A small network was shown many inputs. Here are its activations along a few directions, one row for each input.
In each table, some parts of the input vary, and every possible input appears once, in random order.
A made-up example of a description, with smaller parts first: line(6) and (point or (values(2) and ring(5)) or line(11)).
Shared parts are said once, and a part with two or three values counts as separate values.
In the rows, zero is written as 128.

Other details of the inputs shift rows strongly along two fixed directions, in all tables alike. That doesn't count.

A family of inputs:
R1: [114 101  71  77 136 156 159  98  83  69 122]
R2: [175 137 175 179 140 146  67 135 171 121 139]
R3: [124  93 112 126 137 171 145 123 102 107 127]
R4: [103 107 179 156  98 116 141  85 138  62 147]
R5: [ 75 121 157 166  89  73 165 119 149 102 138]
R6: [ 86 154 194 127  96 116 166  97 188  66 198]
R7: [190 140 178 183 143 148  46 148 171 137 140]
R8: [165 158 181 160 137 120 109 141 145 109 118]
R9: [122 118  60  83 129 120 149 100 119 137 120]
R10: [100 125 198 174 118 120 129 137 128  92 130]
R11: [133 122  80  87 144 125 134 146 104 190  98]
R12: [152 126  71  83 151 128 114 113 115 186 120]
R13: [149  94  94 102 168 193 117 138  77 165 119]
R14: [ 87  70  60  99 120 176 184 108  66  67 132]
R15: [105  96  55 104 124 145 163 113 110 146 125]
R16: [150 111  83 109 151 154  99 137 107 222 125]
R17: [165 101 110 108 171 193  89 147  80 188 121]
R18: [102  92  61  71 125 154 170  93  71  55 126]
R19: [124 108  78 103 129 129 134  95 126 163 130]
R20: [103 114  68  86 123 117 170 132 108 140 100]
R21: [160 157 153 192 130 106  72 187 185 171 129]
R22: [ 80 177 175 101  96 100 200 110 152  55 176]
R23: [148 138 144 166 115 104 100 115 190 148 139]
R24: [100 113  44  81 112 117 169  92 111 101 125]
R25: [137 105  88  78 152 160 139 106  89 104 117]
R26: [ 56 120 148 158  85  79 175 106 137  97 134]
R27: [166 161 173 163 134 122 104 146 145 101 120]
R28: [ 66 148 163 108 115 129 186 139 145  89 178]
R29: [ 99 166 180  99 107 107 170 106 175  64 188]
R30: [145 154 149 185 129 103  90 175 181 159 127]
R31: [200 174 189 176 145 128  63 170 155 135 121]
R32: [151 125 101 125 152 155  81 138 120 230 122]
R33: [119 159 158 162  97  64 150 109 161 115 131]
R34: [ 83 105 169 147  96 122 151  72 125  57 143]
R35: [ 93 131 115 139  84  82 166 136 148  87 119]
R36: [148 113 110  86 165 163 123 158  78 157  95]
R37: [159 156 194 156 131 114 103 133 129 120 125]
R38: [151 133 203 179 145 130  86 166 139 140 128]
R39: [ 83  91  38 103 106 142 184 106 102 113 130]
R40: [165 120 127  93 169 166  93 168  80 182  97]
R41: [135 149 189 159 117 103 141 118 133  80 126]
R42: [159 127 176 168 135 141  91 120 163 111 136]
R43: [171 114 123 118 177 200  67 152  87 206 116]
R44: [ 90  93  74  77 122 152 184 133  64  65 104]
R45: [120 153 196 156 110 106 131 110 124  86 126]
R46: [104 102  87  87 132 154 169 138  76  82 101]
R47: [ 94 113 165 175 105 117 155 144 135  43 135]
R48: [169 134 137  99 175 172  72 172  85 199  94]
R49: [ 70  81  25  95  95 141 199 101  91  96 133]
R50: [ 93 120 155 161  79  77 152  78 170  97 151]
R51: [169 180 147 171 117  89  87 154 176 152 128]
R52: [136 105  68 106 145 152 127 128 107 197 124]
R53: [164 150 142 177 119 110  76 131 197 155 140]
R54: [182 133 124  90 182 173  57 134  93 192 114]
R55: [140 176 167  87 148 143 122 180 152 165 151]
R56: [ 97 150 159 154  83  58 165  95 147  98 136]
R57: [102  79  71 105 132 181 169 115  76  86 128]
R58: [155 141 104  97 155 135  87 158 108 233  96]
R59: [ 78 149 150 145  78  64 175  82 135  91 132]
R60: [159 140 182 187 150 139  84 182 157 123 124]
R61: [112 121 191 177 124 115 140 143 138  84 131]
R62: [179 153 144 179 122 114  58 143 197 169 141]
R63: [ 98 131 160 177 105  77 148 134 164 119 133]
R64: [143 129 182 177 144 134 109 165 148 113 123]
R65: [167 182 148 169 123  90  90 151 177 154 124]
R66: [147 128  93  90 148 127 110 154 104 213  99]
R67: [ 73 119 147 153  74  82 161  65 158  91 147]
R68: [127 117 184 165 115 123 124  99 153  81 142]
R69: [ 85 105  32  73 100 115 184  86  99  82 130]
R70: [130 142 151 176 126  96 115 158 175 150 125]
R71: [ 77 133 142  97 115 155 183 118 139  99 186]
R72: [163 114  96  75 173 167 106 121  84 151 114]
R73: [151 170 148 161 119  84 115 134 171 146 121]
R74: [168 142  95  91 162 135  71 125 118 226 118]
R75: [ 83 110  51  83 107 115 186 125  99 108 105]
R76: [164 131  83  83 157 131  90 121 113 208 122]
R77: [122 105 103  89 145 155 155 145  84 111  96]
R78: [178 121 111  80 177 170  76 130  85 177 117]
Each input here is: ring(6) and (point or (values(2) and line(6))).
The inputs of R6 and R55 match in every part but the ring(6) part. If R50 is changed in the same way as R6 into R55, which row does it become?
Answer: R66
A walk changes only the ring(6) part. It starts at R38 and steps to R17. List the rest of the walk in order.
Answer: R4, R78, R37, R40
List by row number the other rows that have the ring(6) part in common with R43.
Answer: R3, R13, R14, R15, R16, R17, R32, R39, R49, R52, R57, R71
Change only the values(2) part in R24. List by row number the other rows that result.
Answer: R1

A family of inputs:
R79: [134 132 218 207 104  95 107 116 182  86 139]
R80: [ 91 108  77  84 117 141 161 103  99 149 153]
R81: [101 101  95  81 146 158 159 139  90 115 119]
R82: [108 150 218 178  96  91 156 124 154  57 141]
R83: [185 148 167 134 176 152  75 176 131 190 112]
R84: [102 130  79  73 130 146 155 105 113 155 136]
R85: [186 128 131 146 157 151  56 156 150 171 128]
R86: [ 95 114 164 158  87 101 167  78 132  45 136]
R87: [173 156 179 151 148 138  79 184 162 150 138]
R88: [155 139  74  72 158 124 120 124 113 179 124]
R89: [102 109  57 126 132 131 167 120  96 133 117]
R90: [ 93  99  72 115  84 115 191 106 106  91 103]
R91: [188 171 138 118 160 131  62 156 168 216 126]
R92: [114 141 195 193  84  93 130  99 170  47 152]
R93: [144 154 136 117 147 155 105 152 107 137 130]
R94: [ 87 105  69 103 118 107 150 128  85 142  95]
R95: [118  91 107 120 132 146 135 111 119 113 126]
What is each input in this table made of?
Answer: values(3) or line(4) or (values(2) and ring(5))
A walk changes only the line(4) part. It starts at R80 and steps to R84. List the rest of the walk in order.
Answer: R91, R88
